Q:
[[ 168   74   48 -209  232  -28 -240 -130  130   -5  101 -471]
 [ -55  348   92 -278 -160  126  -64  -41  269 -122 -167 -154]
 [  97  182  199  -39  164  -25 -106 -115 -184 -117 -245 -144]
 [-115  206 -211  278 -136   24   16 -110  185  -95  -26 -272]
 [ 128   12   70 -192  -51 -141  183 -292  -54  300  -78 -173]
 [ -64 -218  490 -172   42  207 -474  302  127 -323  211  191]
 [-237  336 -120  -56   67  -40   12   65 -116  -97  -18 -288]
 [ -36  371  201 -146  169   29    2  -68  -17 -118 -229  -46]
 [ -47  -40   78 -110  -44  -60  101 -120   69  186  110  -71]
 [ 157  129   11 -132   60  -31  178 -215  163  167 -114    9]
 [ 151  177   87  160  648  -73  202 -118   44   44   -4  266]
 [ 251 -477 -294   77 -220  -49  -74  -38   23  203  177 -116]]
A: -116

Q:
[[ 234   64   -9  -65  -47 -267  155  -40]
 [ -79 -122  294 -427  184 -183  -30   16]
 [ 249  546 -133   92 -312 -197   65  230]
 [ 129 -293 -192  261 -738  364  -11  -23]
 [ -78 -239  111  -66   39  -63  110 -103]
 [ 280  401    2   98  136  211 -174  213]
 [ 265  284    1  176   66   41 -151   83]
 [  46    0  -12   29  -22  -38   50   21]
 [ 167    8    5  193  121 -128 -112    3]
 [ 105  127 -116  303 -367 -211  199  -62]]
A: -62

Q:
[[  61 -246 -161  121   92 -135 -394   63 -264   53]
 [-136   93  188  345 -109  229   22  152  -51  158]
 [ -47   71 -282  214 -191  354 -223   28   63  -46]
 [-233   91 -209  460  -58 -125 -277  -20 -263  422]
 [ -41  -21 -162  -60  157  175 -116  105   81  321]
 [-424  246 -215    5 -383 -203  176  -40 -234  204]
 [  95   -8 -511  181 -159  144 -171 -173 -377   58]
 [-416   74   20  -77 -228  690    2 -238 -214  342]
 [-145 -166 -245  237  162  402   78 -674  536  271]
 [-336  -19  -27 -299  169   21   72 -124  237  119]
 [  82  204  -93 -121 -198  208 -280 -199 -221  187]]
A: 187

Q:
[[ 580  490   86 -574 -434 -194 -388 -472   59  321 -117  419 -535  -25
   125  364]
 [ 114 -460 -217  -68 -553 -515  421   69  474  435 -587 -341  603  351
  -560 -359]
 [ 297  600 -376 -359 -258  -21   77  355 -232 -604 -550   46 -334  151
  -636 -296]
 [-345  189 -651  -55 -217  381  150  372   37  377  441  579  139  109
   243 -291]
 [-252  627  594  105 -332 -425 -292  112  528  530  -99 -582  159 -522
   373  365]
 [-551 -111 -255 -284 -245  339   64  636 -571  219 -161 -299 -441  545
   152 -533]
 [ 627 -548 -169 -313 -394 -473   81 -586 -541  442  121 -205  239  538
   123 -127]]
A: -127

Q:
[[   4   33 -130   27   33  -72  -88  -38 -148]
 [-202 -210   46 -155 -226  -32  454 -238   37]
 [ -40  -29 -123    5  -36   -1  115 -122 -146]
 [-398 -334  507 -527 -329 -627   59   55  571]
 [ -99  -99  -74  -48 -110   12  270 -176  -94]
 [-380 -378  302 -397 -391 -236  562 -195  325]
 [  -1   37 -128   -5   41 -101 -151   44 -142]
 [-164  -79  163 -313  -58 -465 -362  327  198]
 [   9   38 -132   34   38  -73  -98  -42 -151]
 [  11   56  -70   16   59 -185 -235   -9  -78]
 [-434 -375  522 -572 -370 -611  140   66  588]
 [-421 -359  519 -556 -354 -621  105   64  584]]
A: 584

Q:
[[ 254 -200  -41 -153   16  -25   31 -530 -338 -157 -471  -68 -271]
 [-100   34 -335  124  -45   43  141    5  -67  231  104 -266   44]
 [-252  145 -622  151  -90   77  213  -21    7  397  233 -454   76]
 [-180  124 -281  -11  -51   24   68  -58  111  134  122 -172   18]
 [-119  131  -81 -320    4  -39  -41 -450  200 -175 -151    2 -177]]
A: -177

Q:
[[-359 -100  -48  -84  -28   -7  115 -174  -68  -67 -102]
 [  42  -45 -409  -25   41 -617 -235   59  -35   15  -17]
 [-214  206   13  227 -244   12 -251   -2   96  -67  182]
 [-212  185   20   84  -24   87   56 -301   93  196  179]
 [ 350   16 -194   -8 -301 -271 -420  273   39  334   81]
 [-393  192  -57  166  116  -40   86 -109  181  -35  191]
 [ 179  340  116  256   23  132  -16 -190  254  115  299]
 [   0  -75  231 -111 -144  358  112 -265   -7  -82  -47]
 [  34  142   93  178   28  140  158   89  146   22  154]
 [ 532  195   73  252 -150  129 -542  -10  150  232  167]]
A: 167
---
331  205  -434  314  -453  -634  206 result: 331, 206

-3  3  -28  4  -5  10
-238  175  729  284  552  -624
result: -3, -624

601  75  539  253  -103 result: 601, -103

-768  -85  -541  -386  -60
81  -25  -69  216  286
175  121  417  -112  -64
result: -768, -64

658  -65  45  -548  412 result: 658, 412

425  -55  -748  -594  -601
-263  689  44  593  176
result: 425, 176

766  485  -440  35  -827  97  325 result: 766, 325
---
47  -123  -596  566  326 value 566

305  -422  -221  37  -70
-781  -571  359  -214  38
value -214

-720  -192  -325  -445  -108  352
-184  11  -222  -130  45  11
value 45

-506  -60  691  832  -554 value 832

282  -177  82  792  -399 value 792

-778  84  -228  -524  -111 value -524

-142  274  -309  134  -217  -754  669 value -754

40  152  -641  -98  314  -155  -233 value -155

-35  -341  -168  -148  660  279  307 value 279
---
[[ 326 -303 -352  -83  -12  207   30 -314 -252 -275 -211]
 [ 445 -431 -235  -83 -252 -341   14  299 -292    1   29]
 [ 141 -135 -186  -43 -136 -269  -70   92 -163   51  -17]
 [-807  746  -83   35  254  -60 -343 -540  209  128 -142]
 [ 251  227  318 -133 -227   77  368 -211 -103   92 -645]
 [  38  113 -137  335  279   19  171  -43 -280 -309 -393]] result: -252

[[ 484  362  126  212  212   57]
 [-283   50   91  258   40 -588]
 [ 460 -164   75  -93 -232 -535]
 [ 107 -278  495  269  152  -84]
 [-237 -363 -188  407   89 -100]
 [ -71  -44  501  568 -530  627]
 [ -34  -27  -60 -294  289   83]
 [ -16 -220  159  465 -360  233]
 [-831  389 -208 -403 -147  203]
 [ -57 -717  170  112  228  -99]
 [-177 -168  449  -63 -110  181]
 [ 453  664  537  349  738  118]] result: 212

[[ 460 -621  461 -210  244 -335]
 [ 206 -585  -77   26  548 -116]
 [ 206 -584  -84   25  562 -102]
 [ 489 -678  447 -231  246 -346]
 [ 496 -695  449 -215  260 -359]
 [-364 -633 -392 -169   50 -203]
 [ 458 -651  448 -213  266 -356]
 [ 477 -681  456 -232  239 -355]
 [ 391 -429  -64   30  628  122]
 [-192 -522 -800  -13  265 -383]
 [ 413 -516  447 -217  219 -328]] result: -210

[[-438  247  181 -100  -13 -261  232]
 [-233 -198  257  238 -193  371  174]
 [-147 -167 -105  133  278  219   71]
 [ 136 -107 -108   25 -256 -144 -123]
 [  47  245  117  168 -334 -205   -2]
 [ -53 -232 -738 -123   -8   77 -588]
 [ 133 -337  192  157  132  289  -89]
 [ 174    8 -262   68   44  145 -230]
 [-144 -174 -315  141 -455  264  -89]] result: -13

[[  42  465  432  145   12 -186 -571  263  146  399 -347]
 [  83 -429   39  505 -337  502 -285  256 -474  338 -123]
 [ 173  248 -271  -49 -221  227   30  127  347   92  449]
 [-116  -22  -62  -20  592  205 -142  623  137   -7  189]
 [ 272  398  143 -237  306 -153   30 -152 -177  -80 -195]
 [ 152 -645   79  713   49  166 -132  -95   81 -100  391]
 [ 191  320  -34  103 -254   93 -580 -377  634  429  112]
 [-324  218  192  200   95   77  316  330 -301   79 -104]
 [  71  475 -332  167  157  396  216  102 -334 -404   79]
 [ 281  269   67 -122  475  -59  262 -245   91 -314  190]
 [   6 -179   72  295   83 -238 -211  -16  -14   77 -461]
 [ 151  143 -274  312  -87  -80   40 -397  325 -219  244]] result: 146
